Here are a small network's activations along a few directions, averaged over the inputs that share one value of a field.
Values that are neighbours, or in one group, have similar rows; names and order tell nothing.
(in the rows, 500 means zero)
Strong random noise was added to every row along 2 fixed directions; ignore it. To show where, here is one row again and again, with new noise each time:
[564 493 350 467 570 588 497 422 533 646 388 594 408 493 449]
[521 357 282 620 613 751 473 583 577 754 372 797 608 480 542]
[593 508 346 601 423 665 542 682 505 591 496 399 493 471 404]
[567 424 304 699 446 769 529 789 531 656 489 520 619 462 460]


S, 15 values:
s1: [587 374 521 551 557 568 396 578 528 521 646 617 521 572 615]
s10: [375 553 631 603 570 573 563 415 689 522 573 579 588 379 560]
s15: [466 456 503 330 544 356 460 329 391 381 394 573 482 545 557]
s9: [426 414 658 494 343 393 489 552 366 392 433 485 613 428 394]
s4: [403 419 541 656 424 587 515 568 509 556 489 508 741 275 436]
s5: [440 424 539 531 711 670 485 542 535 617 526 827 758 536 763]
s3: [484 406 378 313 625 451 393 291 487 460 334 673 443 668 468]
s11: [432 499 520 406 564 323 461 361 434 492 451 703 547 672 599]
s12: [595 691 453 495 678 328 536 323 530 454 555 268 137 548 471]
s14: [455 400 388 486 566 504 512 482 458 619 370 612 606 409 474]
s2: [464 537 761 404 402 256 445 312 463 403 446 598 519 584 545]
s6: [437 558 672 629 420 467 567 623 598 506 581 468 700 516 577]
s13: [428 571 571 458 645 449 603 368 644 534 581 535 341 469 522]
s8: [590 411 398 632 413 778 461 781 500 530 511 476 469 343 512]
s7: [406 347 383 518 521 593 362 643 490 486 542 643 630 642 684]
A value of S combines one of 5 hidden first parts with one of 3 second parts; all combinations occur once.
Question: s5 and s1 share the first part; s5 and s11 share the second. Which value has the first part of s11 and the second part of s1?
Answer: s7
Question: s14 and s4 share the first part; s14 and s15 share the second. Which value has the first part of s15 and the second part of s4?
Answer: s9

L, 15 values:
l3: [526 447 462 487 448 436 531 527 464 460 449 411 532 460 457]
l4: [496 476 446 613 471 651 463 797 544 552 665 556 729 475 486]
l6: [555 729 582 376 424 342 448 208 495 361 556 388 274 473 320]
l2: [551 571 615 375 489 396 562 277 441 492 317 353 338 561 442]
l8: [444 653 667 339 555 262 462 186 359 416 486 414 368 556 465]
l15: [376 430 577 612 390 498 482 591 543 464 411 550 735 522 649]
l9: [319 221 620 737 544 552 524 723 543 629 562 870 917 597 777]
l7: [603 420 280 267 809 536 398 275 574 690 313 845 253 593 565]
l14: [446 261 324 774 786 889 486 610 706 861 411 984 751 398 646]
l12: [496 426 448 447 602 532 463 347 544 511 369 787 568 475 553]
l11: [614 569 333 688 521 632 559 650 635 545 564 349 333 424 432]
l1: [389 383 533 604 440 557 513 705 457 533 590 586 745 455 618]
l5: [476 477 327 469 526 628 369 531 521 493 449 514 481 526 474]
l10: [617 474 388 275 613 449 546 205 445 530 368 611 206 540 398]
l13: [377 515 708 494 446 394 492 577 444 447 625 461 614 473 626]
The values of L form 3 separate groups.
Question: List the group mates of l11, in the order listed.
Answer: l7, l14, l5, l10
Question: List the group mates of l9, in the order listed.
Answer: l8, l15, l1, l13

F, 30 values:
f6: [487 411 542 763 458 628 470 632 503 656 318 575 688 498 531]
f19: [457 436 447 590 636 533 459 358 568 512 408 657 450 362 441]
f16: [552 540 522 407 350 507 510 687 407 495 643 358 555 655 452]
f25: [442 385 391 277 565 413 417 361 435 528 383 738 479 578 535]
f11: [388 450 411 408 681 560 540 391 550 549 559 811 482 566 683]
f24: [478 501 597 574 310 597 533 790 447 545 547 340 867 459 484]
f17: [591 564 402 485 389 560 602 484 527 537 469 350 464 365 376]
f23: [432 578 647 502 480 369 454 369 524 373 537 511 498 640 584]
f10: [459 444 385 488 408 621 553 777 483 416 739 346 560 407 434]
f7: [536 524 448 705 301 594 511 756 418 453 377 317 634 480 316]
f30: [500 435 543 609 418 499 500 678 401 405 675 453 512 631 542]
f27: [593 543 317 356 574 613 440 394 531 524 418 498 401 466 475]
f21: [385 405 541 454 575 392 478 366 447 364 387 618 516 441 443]
f9: [439 547 520 289 474 322 589 284 495 375 575 430 341 374 400]
f13: [594 521 414 423 692 628 505 434 539 601 453 643 415 571 608]
f15: [600 398 584 719 405 542 436 764 515 627 432 526 577 563 594]
f12: [543 674 585 292 565 403 587 126 560 546 375 382 324 468 408]
f5: [641 426 455 585 511 559 457 667 417 603 465 576 491 634 553]
f22: [407 368 440 465 495 475 415 547 395 407 550 523 494 548 465]
f29: [543 393 343 454 622 505 345 363 451 611 275 811 454 581 520]
f14: [425 586 603 537 427 499 633 558 515 429 631 329 598 325 535]
f1: [348 595 556 573 503 555 536 638 651 470 613 431 602 521 604]
f8: [500 525 573 657 528 485 550 504 568 584 525 440 510 345 479]
f3: [468 398 459 383 423 475 541 569 466 496 436 616 674 440 502]
f28: [430 586 702 510 498 363 475 335 426 393 482 460 516 457 479]
f4: [471 609 554 673 548 477 514 542 660 515 574 360 443 538 491]
f26: [568 568 409 406 552 411 452 324 477 409 588 373 208 441 393]
f18: [600 582 510 467 497 573 583 541 608 583 528 432 432 482 560]
f20: [472 454 605 385 582 426 396 271 543 533 347 764 561 630 669]
f2: [621 526 488 483 649 377 485 318 497 517 610 505 217 548 489]
A value of F combines one of 5 hidden first parts with one of 6 second parts; all combinations occur once.
Question: f12 and f28 share the first part; f12 and f27 share the second. Which value has the first part of f27 and the second part of f28?
Answer: f22
Question: f2 and f13 share the first part; f2 and f4 share the second. Which value has the first part of f4 and the second part of f13?
Answer: f18
Question: f5 and f16 share the first part; f5 and f29 share the second. Which value has the first part of f29 and the second part of f16?
Answer: f25
Question: f24 and f6 share the first part; f24 and f20 share the second. Which value has the first part of f20 and the second part of f6?
Answer: f15
Question: f30 and f11 share the first part; f30 and f23 share the second. Which value has the first part of f23 and the second part of f11?
Answer: f1
